A small network was shown many inputs. Here are its activations along a few directions, one row for each input.
In each table, some parts of the input vary, and every possible input appears once, in random order.
A made-up example of a description, with smaller parts first: values(3) and (point or ring(11) or (ring(5) and line(6))).
Shared parts are said once, and a part with two or three values counts as separate values.

Other details of the inputs vary at random and push rows far along two fixed directions, the same in every table; ignore that.

A family of inputs:
x1: [ 11  11  34  -4  -9 -13  12  20  14 -12   8 -24  12]
x2: [  3 -30  40 -38  46 -36   4  47  37  -2 -13  -6  14]
x3: [ -7   4 -35  11   2  15 -11 -30 -13   3 -15  18 -19]
x4: [  4  34  29  31 -39  -1  25  20 -20   4   8 -35  37]
x5: [  4 -19  44 -29  27 -31  14  42  33  -8   3  -8  15]
x6: [ 17  42  27  20 -53 -15  15  21   2  -5  10 -28  19]
x7: [ 12   9  27  -2  -3 -19  15  20   7  -8  -1 -31  11]
x8: [ 13  30 -39  16 -28  20  -5 -43 -24  -8   6  -4 -33]
x9: [  5 -14  37 -31  18 -38   5  50  36   2  -8   4  10]
x10: [  6  -8  45  -6  11 -34  12  50  16   1 -19 -25  27]
x11: [ -4 -11 -28  -8  26  36 -13 -37   1  -9  24  27 -18]
x12: [-15 -58 -19 -47  83  14 -15 -11  31  -4  16  55 -17]
x13: [  9  13 -37   0  -5  18 -15 -35 -13  -5   1  10 -36]
x14: [  2  10  22   3 -13 -13  10  35   7  12   0  -1  24]
x15: [-5 -7 -6 -1 13 19  4 -8 -3 -2 16 10  2]
x16: [  3  37  29  32 -41   2  21  18 -16   3   5 -35  39]
x17: [-14 -16 -30  -5  31  37 -14 -32 -14   3   9  30 -14]
x18: [ 18  33  36  20 -41  -7  15  20  -7 -10  20 -40  21]
x19: [  2   6  46   3  -8 -16  21  46  16   2   4 -22  43]
x20: [ 11  40 -31  34 -45  20  -3 -35 -30  -6  -5 -13 -20]
x21: [-16 -45 -23 -23  64   9 -13 -18   7   0 -14  36 -19]
x22: [-18 -31  29 -25  40 -42   9  55  30  19 -32  19  25]
x23: [  4 -22  -6 -31  38   9  -9 -19  19 -15   5  16 -23]
x24: [ 10  31  32  28 -39   3  19  24 -15   1  13 -35  32]
x25: [  6  10  38  -3 -11 -33  20  51  22   8   4  -8  34]
x26: [  9  11  25  -5 -15 -21   6  31  14  -1   6  -6  12]
x27: [-17 -56 -20   1 -42 -18 -29 -25   4   9   7 -40  -8]
x28: [ 17   8  33  -8  -6 -17  16  17   9 -11   5 -27   8]
x29: [  2  28 -34  33 -30  18  -1 -35 -34   3  -8  -2 -17]
x30: [ -6 -27  34 -36  37 -35   5  55  50   9  -5  23  27]
x31: [ -5  30 -36  26 -27  34  -5 -37 -27   6   6  12  -8]
x32: [ 10  23 -24   8 -23  15  -1 -30 -13  -9  14   3 -28]
x33: [-11 -37 -42  22 -66   6 -35 -54 -27   8  18 -46 -25]
x34: [ -7 -26 -18 -27  40   6 -15  -2  19   5   8  45 -14]
x35: [ 27  53  30  21 -63 -19  20  18  -3  -6   0 -43  14]
x36: [-14 -27  32 -29  37 -32   5  58  33  21 -18  23  33]
x37: [ 15  19 -32   1 -15  22 -12 -40 -15  -8   8   8 -38]
x38: [ 13   0   1 -11   8  10  -4 -16  -1 -13   9  -5 -18]
x39: [ -9 -30  30 -24  37 -42   2  55  30  16 -34  14  21]
x40: [  0  -8  46   1  11 -33  12  50  10   7 -24 -21  33]
x41: [ -2 -14 -20 -21  22   5  -8 -12  13  -5  12  31 -20]
x42: [-16 -14 -27  -6  21   8  -6 -12  -6   9 -10  34  -7]
x43: [  2  -1  -7   4   8   9  -3 -14  -4  -9  -7  -6  -8]
x44: [ 16  24 -24   4 -23  13  -1 -33 -13  -9   9  -1 -30]
x45: [ -1  38 -28  41 -42  24  -4 -30 -44   9  -8  -5 -12]
x46: [ 21  53  30  24 -64 -18  19  21  -3  -6   5 -40  15]
x47: [-13 -19  -3   0  28   8  -8  -4  -9   6 -14  14  -2]
x48: [-15 -60 -24 -42  83   4 -17 -13  22  -5 -12  43 -27]
x49: [  2   0 -21   0   4  -1  -3 -10  -4   0 -12  10 -17]
x50: [-19 -29 -12 -10  43  11 -11 -13   2   3 -16  26  -6]
x51: [-19 -33 -13 -11  47   9  -7 -11  -2   5 -13  27  -8]
x52: [  4  39 -26  32 -45  30   2 -29 -25   1  15  -1  -4]
x53: [-12 -52  27   0 -53 -57  -7  29  16  15   0 -67  26]
x54: [ -6  -7  47   0   8 -26  14  52   6   9 -16 -15  42]
x55: [-14 -18  -7  -3  26  10   0  -6  -8   2  -4  15   4]
x56: [  6  -2  37  -9   1 -43  10  57  21   8 -26 -13  23]
x57: [  6  15 -24  10 -10  35  -8 -45 -14 -18  27   2 -22]
x58: [ 20  43  37  28 -53  -9  25  17 -12 -12  23 -49  24]
x59: [ -7  28 -37  32 -27  28  -8 -40 -33   5  -9   8 -17]
x60: [ 2 -4 -2 -3 13 18 -5 -8  0 -4 21  9 -2]
x61: [-27 -52 -31 -44  75   6 -15  -5  25  13  -8  68 -13]
x62: [ 12  32 -37  16 -29  22  -9 -44 -19  -9   3  -4 -31]
x63: [ -8  15 -39  20 -14  30 -12 -35 -33   7  -3  20 -17]
x64: [-18 -41 -30 -34  55  11 -12  -9  20   7   3  57 -16]
x65: [-19 -21 -23 -14  31   7 -12  -8   6   9 -15  40  -5]
x66: [ 22  46  33  26 -49 -12  20  14  -9 -11   2 -57  20]
x67: [-12  -1 -24  12   7  30  -8 -31 -21  -2  -1  13  -6]
x68: [  6   0 -15  -5  10  24 -10 -31  -8 -15  18   6 -29]
x69: [  2  25 -22  36 -23  28  -3 -40 -34  -6  -4 -14 -11]
Description of these inputs: values(3) and (point or (values(2) and ring(11))).
Changing only the values(3) part turns x41 into x26. The same change can be made to x4. Which row results? -> x17
Changing only the values(3) part turns x50 into x51. The same change can be made to x1. Which row results? -> x5
Which other rows does x9 become when the values(3) part takes its other values? List them by row number. -> x32, x46
Which other rows does x22 become when the values(2) part takes its other values? List them by row number. -> x51
Which other rows does x31 become when the ring(11) part takes its other values? List them by row number. -> x3, x6, x20, x30, x35, x46, x52, x59, x62, x65

A family of inputs:
x70: [-18  -8 -46  13 -12  35 -18 -54 -16  -2  20  19 -21]
x71: [-14 -25 -24  -8   6  10  -6 -15   2   8  14  12  -2]
x72: [-16 -50  -7 -31  36  -5 -21  13  21  12  12  27   0]
x73: [  6  40 -32  24 -44  13   3 -33 -31   1  -7  -3 -22]
x74: [ -3  -3 -32 -11  13  -2  -5 -12   1   6 -13  24 -21]
x75: [ -4  -2  18 -29  73  15  10  17  23  -1  10  45   8]
x76: [-12 -33  18 -17  35 -12  -4  11  17   1 -24  -2  11]
x77: [ -5  23  14  25  17  31  20   8 -28  -1  -7   4  21]
x78: [  2   4  16  13 -14  -2  -2   4 -21   0  -6 -28   3]
x79: [  7  43 -35  35 -43  12  -2 -29 -26  -2  -6  -5 -18]
x80: [  0 -17  15 -29  32 -14   1  11  33 -16   3  11  -4]
x81: [-15  -9 -48   6 -13  35 -13 -54 -21   2  22  17 -23]
x82: [ -8  13 -19  -6  46  23   1  -4  -5   5 -11  60  -3]
x83: [ -7 -25   9 -10  27 -14   4  11   3   2 -15 -12   9]
x84: [  7   2  39  10 -12 -25   6  38  -7   4 -10 -42  25]
x85: [ -7   4 -31  -1   5   3 -10 -21   0   0 -15  28 -25]
x86: [ -5  -1  -4  12 -25   7  -4  -5   2   8  11 -11  17]
x87: [ -6 -42   1 -15  44  -7  -7   4   5   4 -12   7  -7]
x88: [ -4  20 -30  36 -47  24  -5 -35 -25  -1  24 -14  -1]
x89: [-16 -34   5 -12  39 -10  -6   1  10  -4 -18   5   0]
x90: [ 16  21  40  -3 -20 -16  15  24  20 -12   2 -29  19]
x91: [-14 -13 -17   1 -10  18 -12 -23   2   5  10   9   1]
x92: [  0  11  13  -4 -10 -21   4  23  17   8 -26   2  10]
x93: [  6  -4 -13 -11  19   9  -4 -18  14 -18  13   9 -19]
x94: [ 19  17  43  -9 -18 -22  10  34  12 -10  11 -27  11]
x95: [ -8  21   3  20  -1  30  14   5 -20   4  18  21  30]
x96: [ -4 -10 -15   9   9  17 -10 -24 -11  -3 -11 -10  -5]
x97: [  9  22  19   7 -24 -28  10  35  14   9 -24 -14  22]
x98: [  8  22  28   2 -27 -33   6  41   3  10 -18 -12  14]
x99: [ 15   8  22 -13  -1 -16  16  19  16 -10  10 -19   8]
x100: [ -4 -18 -13   4  14  13  -9 -26 -19  -2  -6   1 -19]
x101: [ -6 -28 -11 -35  42 -19 -18  21  22  11 -18  37 -15]
x102: [ 24  28   7   8 -29   7   2  -1 -10 -13  23 -25  -9]
x103: [ 12  -2 -11 -12   9  15  -4 -26   0 -14  18  12 -30]
x104: [  0   5  40  10 -15 -28  19  29  -6   2 -17 -43  29]
x105: [-12 -17 -18  -4  -7  16 -19 -17  -8   6  20  13 -10]
x106: [  5   4  19  -6  -7 -32   7  33  12  12 -21   5   5]
x107: [  3  24 -17  43 -31  20  -1 -34 -36  -9  -2 -33  -6]
x108: [ 17   1 -11  -7   6  12  -3 -18   0 -13  20   5 -24]
x109: [ -4 -32 -12 -31  43 -21  -9  17  24  13 -20  40 -16]
x110: [ 18  32  16   6 -32  -3  17  -3  -5 -14  14 -29   1]
x111: [ 20  20  36  -1 -18 -16  15  27  21 -10   4 -32  21]
x112: [  1  10   9  22 -46  -1   6   1 -15   9  18 -19  13]
x113: [ -3 -20  17  -2  -8 -18   4  28  11  14  11  -6  21]
Changing only one part turns x100 into x103. The same change can be made to x77. Which row results? -> x75
What do these inputs look like to the network? -> values(4) and (point or (values(2) and line(5)))
Which other rows does x92 become when the values(2) part takes its other values? List them by row number. -> x97
Which other rows does x92 become when the line(5) part takes its other values? List them by row number. -> x73, x85, x98, x106
Which other rows does x81 become when the values(4) part takes its other values? List them by row number. -> x73, x104, x110
Which other rows does x70 become when the values(4) part takes its other values? List them by row number. -> x80, x85, x89
